Each row below holds a small network's activations on one input, seen along a few directions.
Each table varies a few parts of the input and shows all the possible inputs, shuffled.
A made-up example of a description, with smaller parts first: line(4) and (point or ring(11) or (values(3) and ring(5))).
Shared parts are said once, and a part with two or three values counts as separate values.
(in the rows, 128 means zero)

Other details of the inputs vary at random and push rows far along two fixed directions, the same in every table; ignore that.

Table:
row 1: [138 126 110 130 133 147 113  78 122 142  87 172]
row 2: [170 131 155 154 115 144 154  97 104  83 113 172]
row 3: [134 117 108 129 136 124 129  78 115 158  88 144]
row 4: [151 123 152 106 125 152 152  82  98 119  87 140]
row 5: [140 108 120 137 139 139 148  84  92 148  92 139]
row 6: [148 135 136 106 136 128 127  65 110 157 108 148]
row 7: [178 129 139  96 122 151 130  89 100 113 100 152]
row 8: [171 118 129 220 111 108 173 158 116  78 165 159]
row 9: [172 120 117 151 116 137 143 110  98 102 105 161]
row 10: [ 94 154 140  65 132 123  81 152 174 150 165  88]
row 11: [141 144 142 101 125 157 110  91 130 106  91 166]
row 12: [107 146 120 133 124 122 108 182 156 110 159 122]
row 13: [138 120 122 170 135 121 145  86 110 145 109 164]
row 14: [ 85 137 120 105 135 108 100 150 153 162 143  86]
row 15: [130 111 113 133 137 131 130  72 112 154  84 155]
row 16: [191 143 139 168 120 130 149  97 112  96 135 197]
row 17: [176 105 123 182 116 137 162 112  97  87 110 179]
row 18: [139 126 102 123 130 137 114  84 128 143  90 158]
row 19: [126 139 110 136 127 131 116 106 130 137 114 157]
row 20: [ 98 125 126  78 127 127 111 177 140 142 139  60]
row 21: [149 133 121 202 119 107 146 167 143  89 168 160]
row 22: [104 138 147  83 139 135 110  81 133 154  98 123]
row 23: [153 128 144 128 135 122 154  94 102 142 134 129]
row 24: [ 81 130 113  78 136 136  79 144 167 150 122 102]
row 25: [ 74 156 153  82 130 127  87 155 182 134 158  95]
row 26: [ 95 115 115  74 139 128 111 136 133 165 115  69]
row 27: [131 142 170 174 121  88 168 214 146 102 236  88]
row 28: [115 127 150  85 138 143 130  84 114 147  97 112]
row 29: [121 136 104  95 130 137  93  99 135 153  96 134]
row 30: [155 103 113 113 126 142 147 102  97 134  83 128]
row 31: [112 107 129 112 127 131 135 163 130 127 133  92]
row 32: [143 115 141 200 121 111 178 170 116 102 170 131]
row 33: [ 82 113 127  97 139 121 117 160 143 153 143  67]
row 34: [ 76 139 122 103 135 111 103 153 153 160 144  88]
row 35: [ 98 125 130  88 125 140  98 185 151 117 143  83]
row 36: [110 132 140 177 119  98 161 212 140 107 202  91]
row 37: [147 126 132 228 125  96 189 138 102 115 172 150]
row 38: [137 124 113  86 121 156 113 116 110 120  87 129]
row 39: [151 141 123 202 118 107 144 162 136  90 169 163]
row 40: [105 134 140 199 126  78 160 203 144 123 218  86]
row 41: [119 120 108  83 131 156  90 123 139 125  87 139]
row 42: [ 87 135 117  63 134 151  70 166 164 132 118  99]
Each input here is: ring(6) and (values(2) or ring(5)).
The inputs of row 6 and row 7 match in every part but the ring(6) part. If row 13 is changed in the same way as row 6 into row 7, which row does it become? -> row 35
The inputs of row 18 and row 26 match in every part but the ring(6) part. If row 10 is changed in the same way as row 18 into row 26, which row does it become? -> row 23
Which other rows does row 6 become when the values(2) part takes its other values? List them by row number. -> row 22

Table:
row 43: [ 59 154 130  85 133  92  75 222 198 151 207  43]
row 44: [144 122 133 202 118  94 176 163 122 111 182 121]
row 45: [155 112 110  96 121 158 118 139 119 108 101 136]
row 46: [168 161 155 199 113 115 157 132 131  80 171 188]
row 47: [162 124 155 209 114 121 181 145 110  68 159 163]
row 48: [123 109 107 119 130 138 136 117 106 146  94 113]
row 49: [143 131 104 100 125 155  92 124 143 116 101 159]
row 50: [148 119 116 102 129 127 131 112 107 144 109 113]
row 51: [121 134 127 112 136 132 117  93 124 152 116 138]
row 52: [145 131 106 180 128 113 138 112 116 131 127 167]
row 53: [154 147 166 176 111 112 167 178 128  77 192 133]
row 54: [127 131 110 116 129 128 112  99 133 148 108 137]
row 55: [ 81 149 142  50 140 123  79 143 168 167 152  71]
row 56: [131 131 118 111 123 150  93 119 141 110  98 156]
row 57: [123 139 132 108 126 150 104 107 140 110 102 153]
row 58: [113 129 133 116 138 127 120  89 135 151 107 138]
row 59: [114 126 101 126 132 133 111 107 129 150  98 139]
row 60: [ 83 133 155 136 131  98 139 212 154 131 215  54]
row 61: [145 123 144 100 134 132 140  99 107 147 121 111]
row 62: [101 124 123 126 141 132 119  97 131 152  98 139]
row 63: [111 107 130 119 139 138 143 108 109 147  94 113]
row 64: [133 114 105 112 130 132 132 119 102 145 100 115]
row 65: [145 111 146 168 130 117 174 103 104 127 127 140]
row 66: [142 113 124 102 120 154 118 131 116 104  94 130]
What do these inputs look like to the network? -> values(2) and (line(4) or ring(8))
Which other rows does row 59 become when the values(2) part takes its other values? List them by row number. -> row 48
Which other rows does row 57 become when the line(4) part takes its other values? List them by row number. -> row 46, row 49, row 56

Table:
row 67: [ 91 135 127 109 124 123 151 170 104 141 151  71]
row 68: [131 134 133  56 129 163 101  94 144 139 107 140]
row 69: [128 146 160 186 126 119 164 172 154  96 187 158]
row 70: [120 151 111 106 128 134  74 165 139 138 145 110]
row 71: [ 84 129  96 104 160 128 111  58 139 199  98 108]
row 72: [155 132 138 104 126 167 105  55 105 117  91 175]
row 73: [ 94 153 154 171 104  97 168 205 141 116 198  65]
row 74: [147 102 144  65 133 135 118  90 121 157  95  90]
row 75: [126 104 117  63 150 144 133 109  81 163  98  93]
row 76: [108 158 153 119 121 101 110 165 169 101 189 111]
row 77: [225 120 149 247 108 112 222  46  69  97 106 200]
row 78: [ 99 153 169 169 128 123 127 184 152  93 191 128]
row 79: [147 140  94  67 130 154  94 120 136 161  94 138]
row 80: [125 100  91  74 120 161 105 116 138 140  84 126]
row 81: [140 118 121 158 129 119 141 126 122 100  96 152]
row 82: [ 96 159 160 125 127 105 121 176 163 101 169 114]
row 83: [ 83 117 131 127 137 138 100 188 149 113 134  90]
row 84: [139 122 112 197 107  92 148 164 140  83 168 143]
row 85: [ 78 118 119 102 145 110  99  74 128 210  85 126]
row 86: [117 103  97  85 121 163  84 112 121 127  82 117]
row 87: [139 156 100  90 125 118  89 130 136 137 112 127]
row 88: [240  80 135 206 139 129 209  26  39 122  89 216]
row 89: [130 114 134 215 127 110 171 196 153  94 173 145]
What do these inputs look like to the network? -> values(2) or ring(6) or (values(3) and ring(5))
Which of the alternatives is row 77? -> ring(6)
Start at row 75 and move only the ring(6) part, one step at a time. The first step leads to row 88. Which rows follow, in order? -> row 74, row 77, row 73, row 67

Table:
row 90: [161 121 125 157 134 124 147  75 114 138 116 173]
row 91: [ 96 141 126 124 132 111 119 147 147 143 147 105]
row 92: [160 127 127 172 130 118 151  85 116 133 120 172]
row 93: [172 111 127 155 122 135 161  88  91 111  97 159]
row 94: [122 128 137 157 121 110 152 178 130 110 167 106]
row 95: [154 117 111 172 125 133 145 103 104 113 101 179]
row 96: [102 146 129 170 126  99 138 163 148 132 174 116]
row 97: [149 126 123 158 128 122 142  75 110 135 104 165]
row 98: [116 124 127 148 129 117 121 173 156 116 159 121]
row 99: [101 129 141 144 132 115 140 156 133 128 153 106]
row 100: [124 127 110  33 136 153  80 103 126 165  81 100]
row 101: [127 142 153 133 116 124 136 170 142  95 163 118]
row 102: [134 155 142 142 117 119 123 159 142 105 170 132]
row 103: [118 137 150 113 130 141 125 116 129 118 121 132]
row 104: [106 136 127  86 126 148  90 145 155 117 116 123]
row 105: [103 128 131 119 132 134 131 128 123 141 120 109]
row 106: [178 121 116 140 128 132 140  85  99 132 114 166]
row 107: [114 122 111  42 129 161 104 109 115 152  69  92]
row 108: [158 107 115 151 130 139 135 102 120 119 107 170]
row 109: [122 116 115 127 128 135 112 127 134 123 111 133]
row 110: [158 144 137 157 124 132 141  76 117 115 110 186]
row 111: [131 139 112 126 124 126 125 133 118 137 129 122]
row 112: [135 137 116 129 127 122 128 135 116 132 132 126]
row 113: [124 120 134  94 129 132 123 148 134 132 128  95]
row 114: [106 126 148 165 129 107 145 160 138 117 170 106]
row 115: [105 111 131  42 143 157  97  96 129 163  87  98]
row 116: [115 133 119  87 128 128  99 138 135 141 129  96]
row 117: [116 119 141 114 135 130 127 126 131 139 126 113]
row 118: [126 118 137 110 128 127 131 157 138 126 152  99]
row 119: [107 132 120 175 122 111 133 185 149 111 169 122]
The inputs of row 99 and row 94 match in every part but one. If row 115 is changed in the same way as row 99 into row 94, which row does it become? -> row 118
What do these inputs look like to the network? -> values(5) and (point or line(5))
List by row number the other rows that have the values(5) part in common with row 102. -> row 100, row 106, row 111, row 112, row 116
